These are the activations of a small neural network, seen along a few directions. Each row is one input.
In each table, some parts of the input vary, and every possible input appears once, in random order.
Descriptions start from the smaller parts, as in this example, which fits no table here: ring(5) and (point or (values(2) and line(4)) or ring(9)).
Shared parts are said once, and a part with two or three values counts as separate values.
In the rows, zero is written as 128.

Other details of the inputs shift rows strongly along two fixed directions, in all tables alike. That doesn't count.

A family of inputs:
r1: [147 150 101 174 150 157 117 195 174  72 144 143 187]
r2: [ 87  90 110 102 129 161 140 154  51 157 117  84 139]
r3: [173 176 153 156 118  83 151  53 220  91 122 200  96]
r4: [165 144 137 173 147 164 100 229 175  44 139 145 196]
r5: [113 126 163  90 117  92 123  20 122 197 105 145  38]
r6: [121 124 165  88 116  93 139  18 118 190 101 139  42]
r7: [ 78  87 119 101 110 109 136 154  50 145 180  28 161]
r8: [164 178 152 156 115  79 138  46 222 103 123 206  88]
r9: [ 97  99  97  99 147 153 113 151  68 184 122  90 127]
r10: [118 118 174  64 101 109 160  13 111 161  89 129  69]
r11: [151 154 104 195 147 143 120 208 169  72 149 153 167]
r12: [101  80 121  99 139 160 109 168  47 172 115  83 142]
r13: [104  80 117 106  96 132 103 184  36 153 186  23 157]
r14: [156 152 112 167 132 151 140 211 170  42 139 154 188]
r15: [157 149 107 170 139 152 126 221 174  59 139 145 198]
r16: [102  89 128  97 153 162  90 150  66 174 117  90 121]
r17: [ 93  91 106 108 136 163 126 164  59 170 118  79 150]
r18: [153 184 140 155 112  82 154  39 221 110 124 195  92]
r19: [116 131 134  89 110  83 161  18 119 199 103 138  49]
r20: [172 173 149 138 120  96 148  43 227  88 118 192 119]
r21: [150 161 101 194 147 134 101 220 176  77 152 165 158]
r22: [ 97  81 125  96 132 159 123 157  40 155 114  89 132]
Each input here is: values(2) or (line(4) and line(5)).
List by row number the other inputs of the same sort as r13.
> r7

A family of inputs:
r23: [112  91 157  80 128 103 145  78  86 128 142  71 142]
r24: [117 116 126 147 163 188  68 195 122 141 112 128 166]
r25: [110 125 114 140 122 128 118  92 103 190 137 103  76]
r26: [ 94 116 139 137 175 163  77 212 120 122 117 125 155]
r27: [152 164 159 154  94  44 141  64 172 122 149 179  53]
r28: [125  84 153 125 106 191 124 242  41  60 130  77 184]
r29: [158 171 149 150 160 131 113 163 214  80 117 171 125]
r30: [162 102 143  91  74 108 119 105  88 172 143  89 114]
r31: [ 84 116 125 144 120 125 113  81  97 184 138 110 102]
r32: [139 105 160  77  85  83 131 118  80 153 148  84 105]
r33: [148 153 168 112  74  98 152  17 200 111 136 127 144]
r34: [ 87 128 131 131 133 101 131 106  99 172 145 101  68]
r35: [ 88  88 158 127 109 148 148 106  34 144 107 122  68]
r36: [ 92 122  93 110 115 140 158  84 106 189 100 116 134]
r37: [194 165  87 175 104 117 149 173 184  96 127 181 152]
r38: [ 93  97 126  93 106 162 198 115  37 150  70 128 104]
r39: [121 173 110 164 132 111 170 153 202  70 127 164 174]
r40: [116 130  82 106 118 143 165 100 111 195 102 109 110]
r41: [185 135 141 158 122 133 132 121 189  45 159 128 208]
r42: [181 141 142 166 171 155 104 123 200  77 110 185 167]
r43: [108  84 179  80 135 182 125 116  48 151  51 144  73]
r44: [120 122 105  98 108  88 165 132  85 183 113 129  88]
r45: [168 151  89 177 145 138 165 128 190  73 123 171 192]
r46: [113 114 120 103 130 144 103 210 107  85 173  75 184]
r47: [ 85 127  90  77 129 115 165 102 105 164 115 122 113]
r48: [177 162 143 162  83  67 128  48 174 142 141 182  59]
r49: [163 167 150 137 109 108 145 153 202  49 163 115 161]
r50: [132 113 135  86  94 135 132  91 109 169 138  65 124]
r51: [137 159 160 145 108 105 138 142 201  43 163 122 187]
r52: [101 118 139  71 158 132  99 104 116 161 101 136  89]
r53: [160 163 144 100 130 122 117  31 208 133  95 192  93]
r54: [158 145 155 155 181 125 115 139 197  62 114 184 153]
r55: [121 126  56 133 140 171 127 196 115 131 131 122 177]
r56: [169 169 155 117 130 126 128  40 211 146  90 178  81]
r57: [100 104 118 179 177 128 105 188  83 104 166 109 152]
r58: [ 91 124 100 157 156 132  92 209  99 107 171 112 138]
r59: [111  97 121 146 146 122 121  69  85 168 138 113 108]
r60: [137 110 106 115 118 168  93 194 112 104 168  78 194]
r61: [104 120 104 124 124 126 107  84 101 175 144 117  91]
r62: [ 74 121 123 177 153 131  97 204  99 117 168 103 150]
r63: [106 135  78 141 150 147 149 222 114 128 130 105 154]
r64: [161 113 139 105 126 133  85 114  99 196  93 147  75]
r65: [108 109  85 146 173 142 150 194  96 109 128 116 183]
r66: [171 159 175 112 119  73 124  71 189 130  99 198  59]
What is each input in this table made of?
> values(4) and (point or (values(2) and line(5)))
Changing only the values(4) part turns r52 into r58. The same change can be made to r29. Which row results?
> r34
Changing only the values(4) part turns r28 into r38. The same change can be made to r49. Which row results?
> r63
Which other rows does r47 become when the line(5) part takes its other values? List them by row number.
> r39, r44, r63, r65
A walk changes only the line(5) part. It starts at r64 and steps to r56. List the rest of the walk in order.
> r53, r24, r42
Which other rows does r59 become when the values(2) part takes its other values? List them by row number.
> r57

A family of inputs:
r67: [113 126 106 156 148 135 113 198 108 119 143 124 147]
r68: [ 90  88 144  70  97 114 154  82  58 177 131  60 119]
r69: [118 113  82 156 153 165  96 229 101 123 156  97 178]
r70: [141 133 143 148 128 114 117 128 137 112 132 142 108]
r71: [113 118 150  75  89  93 169  33 107 141 133  95 108]
r72: [138 133 132 108 113 127 153  81 132 141  98 142 112]
r73: [122 140 138 152 134 116 126 126 139 118 135 143 113]
r74: [158 167 132 147 132 115 157  95 211  66 112 191 142]
r75: [116  96 138 103 135 129 100 113  89 179 130 101 109]
r76: [107 102 131  78 123 128 108 101  76 199 122  89  96]
r77: [142 154 154 130 124 120 149  61 188  95 109 183 117]
r78: [117 104  97 151 133 155 104 226  71 140 147 100 148]
r79: [156 161 154 135 104  89 143  83 191 102 127 172  95]
r80: [138 140 108 164 155 141 107 194 158  96 150 131 176]
r81: [120 101 118 120 149 178 100 220  79 129 119 103 154]
r82: [114 123 126  91 118 123 166  50 116 170  92 131  93]
r83: [138 149 129 162 143 132 108 145 174  93 145 142 151]
r84: [139 147 103 180 138 136 127 206 149  90 152 139 158]
r85: [175 176 129 156 108 104 140  96 215  83 135 169 143]
r86: [105  89 146  80 136 145 124  93  60 187  93 105  92]
What is each input in this table made of?
> values(2) or (values(3) and ring(6))
Which other rows does r67 become when the values(3) part takes its other values? List them by row number.
> r74, r80
List by row number the other inputs of the same sort as r68.
> r71

A family of inputs:
r87: [ 88  71 163  48 140 158 149  80  46 174  70  99 101]
r88: [ 78  90 123  44 151 150 121  61  83 219 102  69 129]
r89: [150 104 131 151 169 185  95 247 109  98  90 158 154]
r90: [144 125 170  92  89 110 164  85 127  81 116 138 141]
r91: [147 192 145 176  89  66 183  81 220  73 141 202  94]
r92: [142 130  88 152 179 180  67 224 144 140 121 132 180]
r93: [121 134 104 163 113 129 152 224 100  75 162  90 162]
r94: [ 73 103 100 123 117  90 130  80  59 224 138  92  82]
r95: [160 184 138 129  68  92 217  64 214  43 126 177 147]
r96: [135 115 128 170 173 161  81 247  99  96 128 163 124]
r97: [140 145 116 143 100  78 173  76 157 124 166 110 126]
r98: [120 129 100 173 148 123  61 221 139 124 180 102 160]
r99: [144 124 170  99 132 157 121  72 160 106 100 130 139]
r100: [115 144 126 112 122 140 193  85 151  99  83 148 132]
r101: [138 155 113 131 153 105  92  90 180 159 135 162  89]
r102: [128 118 141 183 137 142  49 227 110  99 173 108 148]
r103: [140 119 126 174 173 173  43 234 114 112 151 139 129]
r104: [115  89 155  70 141 168  86  87  52 232  75 109  75]
r105: [158 136 175 125  92  94 126  81 146 108 166 104 115]
r106: [142 108 144 152 125 126 120 224  91  68 159  94 163]
r107: [122 132  64 196 173 150  94 216 120 130 147 144 143]
r108: [124 159 116 146 127 112 157 103 144 132 111 187  68]
r109: [143 149 136 114 106  80 136  86 177 131 177  93 127]
r110: [174 175 140 113  92  86 158  45 252  70 156 153 169]
r111: [132 138 108 115  94 104 180  67 153 121 143 124 160]
r112: [ 91 101 109  83 130 156 162 103  55 218  65 131  68]
r113: [104  68 154  48  91 138 114  71  40 181 125  51 119]
r114: [176 188 108 171 130 108 164  55 239 107  91 214 126]
r115: [ 81  90 168  93 117  98 120 103  35 194 116 106  56]
r116: [114 126  81 153 169 181 135 201 126 102 130 113 214]
Changing only one part turns r113 into r95. The same change can be made to r99. Which row results?
> r100
What is each input in this table made of?
> ring(5) and ring(6)
Which other rows does r107 become when the ring(6) part takes its other values? List them by row number.
> r94, r97, r111, r114, r116
A walk changes only the ring(6) part. It starts at r101 and steps to r92. List the rest of the walk in order.
> r88, r110, r109, r98

A family of inputs:
r117: [106 122 112 132 111 124 122 136  94 164 145 106 106]
r118: [171 154 116 185 127 106 123 170 184  68 164 151 167]
r119: [158 143 108 141 118 126 115 137 158 119 147 131 154]
r120: [100 104 144 102 118 125 138 103  59 172 106 117  72]
r121: [139 141 124 152 151 144 113 122 168 120 123 146 145]
r122: [119  98 139  87 133 127 118 125  92 143 134  88 135]
r123: [136 104 127  99 128 157 116 127  93 156 103 119 128]
r124: [131 129 107 118 121 108 128 144 115 153 139 118 112]
r125: [ 83 108  80 127 158 162 155 166  87 140 113 103 169]
r126: [156 127 143 144 130 127 131 138 138  97 120 155 134]
r127: [106 115  64 149 134 161 152 226  84 118 153  87 199]
r128: [104  96 134 126 130 154 100 162  83 124 149  82 153]
r129: [132 151 123 149 146 140 118 134 171 123 118 152 129]
r130: [121 142 145 135 137  98 144  45 155 132 124 159  93]
r131: [126 120 121 157 132 168 109 213 102 105 126 131 142]
r132: [ 93  97 129 100 152 119 122  84  77 193 112 112  95]
r133: [144 147 124 122 105 129 200  84 162  86  96 163 145]
r134: [129 104  98 124 138 135 104 182  83 153 150  93 148]
r135: [122  97 126 138 132 168 107 168  77 130 123 115 137]
r136: [127 123  99 162 135 128 108 224 106 121 158 112 150]
r137: [146 163 113 156 153 142 111 170 195  91 125 170 154]
r138: [144 135 163 126 108 102 157  46 142 119 111 162  88]
r139: [189 147 134 160 137 139 126 174 182  54 123 174 164]
r140: [125 138 124 161 149 138 114 122 156 110 132 150 135]
r141: [117 139 140  89  96 104 206  40 156 108 114 125 142]
r142: [ 84 110 109 138 154 156 103 171  85 159 126 113 118]
r143: [142 157 130 123  96  98 146  61 167 154 127 141  93]
r144: [112 138 140 115 137  95 143  66 142 157 108 156  80]
r145: [127 113 124 127 131 168 112 180  94 144 110 117 131]
r146: [101 102 118  84 149 141 111  83  89 201 103 109 107]
r147: [ 97 104 138  60 117 132 119 100  81 183 115  84 107]
r148: [139 166 162 138 102 103 146  84 196  76 140 154 118]
r149: [147 159 116 158 160 127 120 174 187  86 129 170 144]
r150: [115 107 115 110 163 134 113 126 103 163 116 119 122]
r151: [114 111 117 138 121 113 121 124  84 154 153 100 117]
r152: [117 132 164  94 109  86 148  66 133 138 123 126  91]
r153: [148 171 134 158 101  76 156  87 187  99 149 165 102]
r154: [162 134 138 145 125 153 123 131 154 105 113 149 145]
r155: [ 93 114 153  99 114 107 135  97  85 150 133  98  91]
r156: [169 172 105 167 118 125 118 182 199  80 151 157 161]
r157: [106  93 141  61 120 134 116  81  81 182 120  79 121]
r158: [122 110  98 167 132 154  95 202  93 126 167  95 162]
r159: [146 153 155 105 114  94 145  93 178  97 129 144 118]
r160: [140 130 142 136 125 124 136 150 125 112 112 153 114]
r161: [132 127 160  96 107 115 135  40 148 145 119 115 116]
r162: [ 87 121 130 119 142 114 131  94  97 171 119 128  79]
r163: [152 148 149  97 104 119 149  65 161 138  91 167  93]
r164: [111 102 134 146 141 146 102 198  86  96 163  85 167]
r165: [155 150 168 132 115  87 147  74 192  77 141 151 136]
r166: [158 163 143 161 122 138 119 169 202  56 144 142 169]
r167: [124 109 138  84 122 127 138 110  84 171  96 126  86]
r168: [135 113  96 157 134 160  92 203 104 136 155  92 172]
What is each input in this table made of?
> values(4) and (point or (values(2) and ring(6)))
Changing only the values(4) part turns r168 into r121. The same change can be made to r136. Which row results?
> r144
Changing only the values(4) part turns r139 into r134. The same change can be made to r126. Which row results?
> r118
A walk changes only the ring(6) part. It starts at r136 and steps to r153. List the rest of the walk in order.
> r117, r143, r156, r124
Which other rows does r121 become when the values(2) part takes its other values? List them by row number.
> r129
Which other rows agree with r165 in the values(4) part? List them by row number.
> r122, r128, r141, r147, r148, r152, r155, r157, r159, r161, r164, r166
